Each row below holds a small network's activations on one input, seen along a few directions.
Each table varies a few parts of the input and shows all the possible inputs, shuffled.
Descriptions start from the smaller parts, as in this example, which fits no table here: one of 2 separate values, together with either a single point or one of 9 places along a line or (one of 5 places around a ring, together with one of 6 places along a line).
Shared parts are said once, and a part with two or three values counts as separate values.

Table:
x1: [-20  16   4  -6   6  11  -4  -5  -9 -34  22 -33]
x2: [ -1 -15   0 -12  -4 -16 -13 -15  28   9   2  10]
x3: [-45 -24   4  15 -57  -3  13  24 -19 -26   0 -16]
x4: [ 20 -17   0  -3   6  -2  -9   5  22  25  -8   9]
x5: [-12  26   8  11   9  17  -3  -5  -4 -16  24  -7]
x6: [ 11  13  11   9  18  26   1   9 -10  -4  15  -5]
x7: [ 13 -10   7  19  -7  -1  10  18   5   5  -2   0]
x8: [ 15  -8  -6  -7  15   7  -8 -12  20  25 -17  11]
x9: [ -8 -20   6   3 -15 -29   1   2  15   1   2  -1]
x10: [ 35   1  -5  -5   8 -11  -7  12   6  35 -24  19]
x11: [  8  13   2  -2  26  28  -3 -10  -6   3  18   0]
x12: [ -7 -32  -5 -32  -5 -22 -14 -21  22 -15  -4  -8]
x13: [-36 -12   5  29 -48   0  12  18 -21 -12   5   1]
x14: [-18  13  -4 -23  17  14  -9 -32   0 -26  21 -21]
x15: [-14  -2  -7 -37  14   3  -9 -45  12 -17   1  -5]
x16: [ -3   0 -10 -14   4  -5 -11 -35  27   8 -11  13]
x17: [ 16 -20   4  10  -2 -11   7  18  11  16  -7   2]
x18: [ 29   4   3  13  -2  -9  13  24 -11  16 -16   5]
x19: [-14 -18   0  31 -37  12  21  27 -26  -5  -2   6]
x20: [ 4  0  6 21  6 10  8 22 -9 -5 13 -5]
x21: [  4   3  -7  24 -34   1  26  33 -41  10 -13  18]
x22: [-30  -1   2  -1 -11  -6   3  10 -10 -36  19 -29]
x23: [ 12   5  -3 -12  25  19  -4 -13  14  13   0  12]
x24: [ -9 -17 -10 -35   5 -11 -12 -43  21  -8 -16  -1]
x25: [-16  25  -1  -4  19  19  -6 -30  -1 -11  27  -2]
x26: [ 30  -6   2   6  -1 -20  10  22  -3  28 -21   8]
x27: [-10  -1   6  17 -21 -16   8   9  12 -11   8  -6]
x28: [ 27   9 -19  -9  17  -5  -8  -4   4  36 -35  20]
x29: [-13 -30   2 -12 -18 -30  -1   1  14 -20  -4 -15]
x30: [ 23  31  -2  -4  28  15  -6  -2 -20  21   0   9]
x31: [ 18  16   4  18   7   2   5  25 -23   8  -4   6]
x32: [-11  10  -2 -22  19   8 -10 -35  15   2   6  14]
x33: [ 22  31   6   9  17  15  -1  13 -29   5  -4   1]
x34: [-23  12   4  18  -6  -2   1   6  -7 -18  23  -9]
x35: [ 21  21 -10 -13  26   9  -6  -4  -4  29 -18  19]
x36: [-21 -16   7   0 -25 -18   4  11   6 -29   3 -21]
Question: The inputs of x35 and x23 match in every part but one. If x18 is changed in the same way as x35 into x23, which row does it become?
Answer: x7
Question: What is each input in this table made of?
Answer: one of 4 places along a line, together with either a single point or one of 8 places around a ring
Question: Change only the place on the line of 4 in x22. List by row number the other rows that result.
Answer: x20, x31, x34
Question: Change only the place on the line of 4 in x29. List by row number the other rows that result.
Answer: x9, x17, x26

Table:
x37: [-22  16 -10 -40  25   6 -21 -56  15 -11   9   0]
x38: [ -9  -6  -2  17 -31  -6  13  30 -12  -2  -7   2]
x39: [ 23   4  -7  -6  14   5  -3  -5   9  31 -19  19]
x40: [ 22  -3  -5 -10  12  -2 -10  -8  12  28 -20  17]
x41: [ 17 -11  -8 -19  14  -4  -6 -15  14  22 -20  16]
x42: [ 19  -4   7 -14  28  -9 -14 -15  31   4  11  -3]
x43: [ -8   2   2  27 -20   7  13  30 -25   0   6   5]
x44: [ 16 -14  -7 -21  14 -10 -12 -16  22  17 -15  10]
x45: [-50  -5  -4 -10 -22   9  -3 -30   1 -45  19 -19]
x46: [ 20  25   2 -10  38  15  -8  -9  -1   0  10  -7]
x47: [ -9  11   8  24 -15  12  15  22 -31  -8  14  -2]
x48: [-15 -23   2   6 -30 -20  10  11   2 -15  -1 -14]
x49: [ 24  29  -4   2  29  19  -3  -6 -11  20  -4  12]
x50: [-17   5  10  16  -6  14   7  19 -20 -27  24 -24]
x51: [ 27  21  -4   5  22  12  -2  -2  -5  27 -11  18]
x52: [-17 -15  14  14 -11 -17   3  13  15 -23  18 -23]
x53: [ -9 -12   3  14 -32 -14   8  25 -10  -6  -7  -2]
x54: [-13 -19   2   7 -30 -17  11  11  -5 -12  -7  -5]
Question: What is each input in this table made of?
Answer: one of 2 separate values, together with either a single point or one of 8 places along a line
Question: The inputs of x45 and x37 match in every part but the choice among 2 separate values. If x48 is changed in the same way as x45 into x37, which row does it become?
Answer: x44
Question: Change only the choice among 2 separate values in x42. List by row number the other rows that result.
Answer: x52

Table:
x55: [ 29  19  -1   8   2 -10   5  18 -20  28 -20  15]
x56: [ 15  14   0  -5  42  31 -12 -23   7  11  14   7]
x57: [-45 -22   3   1 -45  -8  12  -2  -6 -35   8 -14]
x58: [ 30   2   6  17   1 -15   5  21   7  22  -9  10]
x59: [ -5  -3 -13 -34  20  13 -22 -43  27   9  -7  16]
x60: [  3 -26 -15  -5 -19 -17   7   3  13  29 -32  20]
x61: [-19   9  11  30 -18  -1  15  22  -3 -25  19 -26]
x62: [ 20 -27   1   3 -10 -29   0  18  10  14 -17   2]
x63: [-21  30   7  23 -11   1   9  13 -32 -22  16 -17]
x64: [  2 -12  -3 -34  31  15 -18 -24  14   5   6   3]
x65: [ 25  42  -5 -15  45  17 -11 -30  -7   8   1   6]
x66: [-33 -26  10  12 -38   3  11  27 -11 -43  21 -22]
Question: What is each input in this table made of?
Answer: one of 3 separate values, together with one of 4 places along a line
Question: Change only the choice among 3 separate values in x55. List by row number the other rows that result.
Answer: x63, x65
Question: Change only the choice among 3 separate values in x59. List by row number the other rows that result.
Answer: x57, x60

Table:
x67: [  7  13   2  26 -10  12   3  22 -18   6   3  11]
x68: [  4  10  10  24  -7   0   9  26 -11   6   8  -4]
x69: [  8 -16  11   1  -3  -6   2  14  12  -1   3  -9]
x70: [ 12  -4  -9 -20   8  -9   0  -9  14   2 -12  -2]
x71: [ 15   8 -11 -16  16   6  -7 -13  -1  17 -17  10]
x72: [-27   3   0  -5 -11  -3   6   5 -19 -29  16 -19]
x73: [ 14   2  -3 -22  14  -7  -7 -12   0  13 -15   8]
x74: [  0  18   0  -5  13  12  -3  -5 -10  -9  -1  -2]
x75: [  3   6  12  16   5  10   4  15 -11  -1   9 -11]
x76: [ 10  22 -11 -11  13  11  -2 -13 -11   6 -12   6]
x77: [ -4  14   5  -4  20   5  -7 -21  14  -1  16  -9]
x78: [ -1   1   3  -3   3 -11  -2   1   0 -15   3 -17]
x79: [-30 -24   0   8 -38  -5   7   0  -2 -19  -8  -6]
x80: [  7  -2   1 -15   2 -11  -4  -1  14  -6  -1 -13]
x81: [  7   8  -8 -19  24  10 -12 -32  17  14  -2  16]
x82: [-44 -18  -4 -16 -24  -3  -6 -30  13 -18  10  -3]
x83: [ 19  -6  -6  -2   9  12  -1   2  -5  25 -13  16]
x84: [ 19  -6   3  -3  11  -3   0   3  -6  23 -12  13]
x85: [ 18  -5   0   8  -4 -13   0  18  -8  29 -14  21]
x86: [-17  -1   5  24 -30  -2  23  25 -27 -22  17  -9]
x87: [  3  21  -6 -13  20  16  -7 -28   8   4   1  14]
x88: [ 14  15  -5  19  -9   8   3  17 -19  19  -9  18]
x89: [-34 -17 -12 -16 -27 -12   1 -10   5 -17  -9 -15]
x90: [-26 -12   0  19 -50 -18  14   8  -5 -12 -15   5]
x91: [  8  -8  -4 -20  19  -7  -8 -28  28   0   2   2]
x92: [ 20   0  -8  11  -5   1   2  15  -9  31 -17  22]
x93: [  2   7   3  13   7  24   4  14 -12   1   6   1]
x94: [ -6   0   4  -5  15  -7  -9 -21  23  -9  12 -13]
x95: [  8   1  -5 -22  26  -5 -13 -29  21  16  -4  11]
x96: [-41   2   3 -12  -6   4  -2 -16  -4 -33  33 -13]
x97: [  1 -11   8  16   0  -3   3  16  -1 -11   6 -14]
x98: [  0  15   3  -3   8   0  -3  -2  -7  -7   2 -15]
x99: [ 15 -17  -2   0   3  -3   3  11   8   7  -9   2]
x100: [ 15  13  -3   8   6  20   3   4 -17  14  -6  11]
x101: [  2  -5   5  22 -10 -14   9  28   1  -2   3  -7]
x102: [ -4  12   1  -6  20  18 -13 -20   9  -7  12   5]
x103: [  8 -13   7  10 -13 -14   5  28  13   7  -2  -1]
x104: [-24  -5   9  14 -18   9  15  16 -26 -28  18 -16]
x105: [  2 -10   5 -13  11  -8 -16 -19  27  -9  12  -8]
x106: [ 16 -10  -1   9  -9 -14   5  23   3  13 -13  12]
Question: What is each input in this table made of?
Answer: one of 4 places along a line, together with either one of 2 separate values or one of 8 places around a ring
Question: The inputs of x94 and x78 match in every part but the place on the line of 4. If x87 is changed in the same way as x94 into x78, which row does it become?
Answer: x76
Question: Change only the choice among 2 separate values in x96. List by row number the other rows that result.
Answer: x82
Question: List by row number the other rows that have the place on the line of 4 in common with x85.
Answer: x67, x68, x86, x88, x90, x92, x101, x103, x106

Table:
x107: [-33  13  10   7   9   9  -5  -4  -1 -13  35 -12]
x108: [ -9  37   1   5 -13  -6  11  11 -32 -18   0 -11]
x109: [-19  -4 -10  -2  -1  37  10 -13 -12 -19   8  -4]
x110: [-27  -7 -14 -11 -35 -20  -1  -6 -28 -16  -8   5]
x111: [ 14  46 -19  18   7   5  -5   8  -4  36  -5  30]
x112: [ 22 -28  -3  -5   9  21   2  11   1  10 -20  -4]
x113: [  0  -8  -6 -22  -1 -29 -12 -14  33  -4 -21 -13]
x114: [ 20 -30  13   2  -4 -21  -2  -1  39   6 -14 -10]
x115: [ 21  13  -4 -14  25  -3 -10 -48  44  27 -15  33]
x116: [ 19   1  -7  -4   5  -4   4 -19  -1  42 -19  42]
x117: [ 23  22 -10  -8  42   6 -22 -16   6  34  10  27]
x118: [  9 -19  -5 -18  -9 -31  15   5 -12   1 -21   1]
x119: [-29  -5  10  15  -8  -9   0 -26  28 -25  19 -11]
x120: [  8  27 -10   6   0 -12   1  33 -22   3 -18  -9]
x121: [ -3  13  11  36 -22  10   9  43 -19  -3   8  -7]
x122: [-10 -25  17  17 -13  -3   2  -8  38 -12  25 -12]
x123: [-16 -16  -1   5 -12  41   0  13  -5   0   7   6]
x124: [ 16  -4 -12 -33  16  15  -3  -9 -10  -4 -19  -6]
x125: [  9   9 -15 -10  23  39 -10 -26  -3  37 -21  32]
x126: [ 11 -36   2   9 -19 -20  16  20  -2  11 -18  11]
x127: [ -1  -6  21   7  19  15   0   9   7  -8  42 -12]
x128: [-19 -30   6  17 -41  -7  10  28  -4  -2   6  12]
x129: [-28   7  -4 -23 -16 -22 -22 -33  23 -22  -2  -8]
x130: [-29 -16  -6  17 -32 -12  24   0 -14 -23   9   2]
x131: [ -4  17  10 -25  28   1 -11 -20  -5 -15  20 -19]
x132: [ 29 -12  14   1  28  -8 -12  22  11   8   9 -16]
x133: [ 25  10   4  35  -6  -5   7  43 -12   9 -11  -6]
x134: [-17  23  16  34 -16   5  16  18 -26 -20  15 -11]
x135: [ -5   2 -11 -30  -2  22  -1 -20 -21 -15  -4 -11]
x136: [ 23   8   4 -28  38 -13 -13  -1   4  -7   3 -18]
Question: The inputs of x128 and x127 match in every part but one. If x126 is changed in the same way as x128 into x127, which row does it become?
Answer: x132
Question: What is each input in this table made of?
Answer: one of 5 separate values, together with either a single point or one of 5 places around a ring
Question: Change only the choice among 5 separate values in x113. List by row number the other rows that result.
Answer: x118, x120, x124, x136
Question: Change only the place on the ring of 5 in x113. List by row number the other rows that result.
Answer: x114, x119, x122, x129
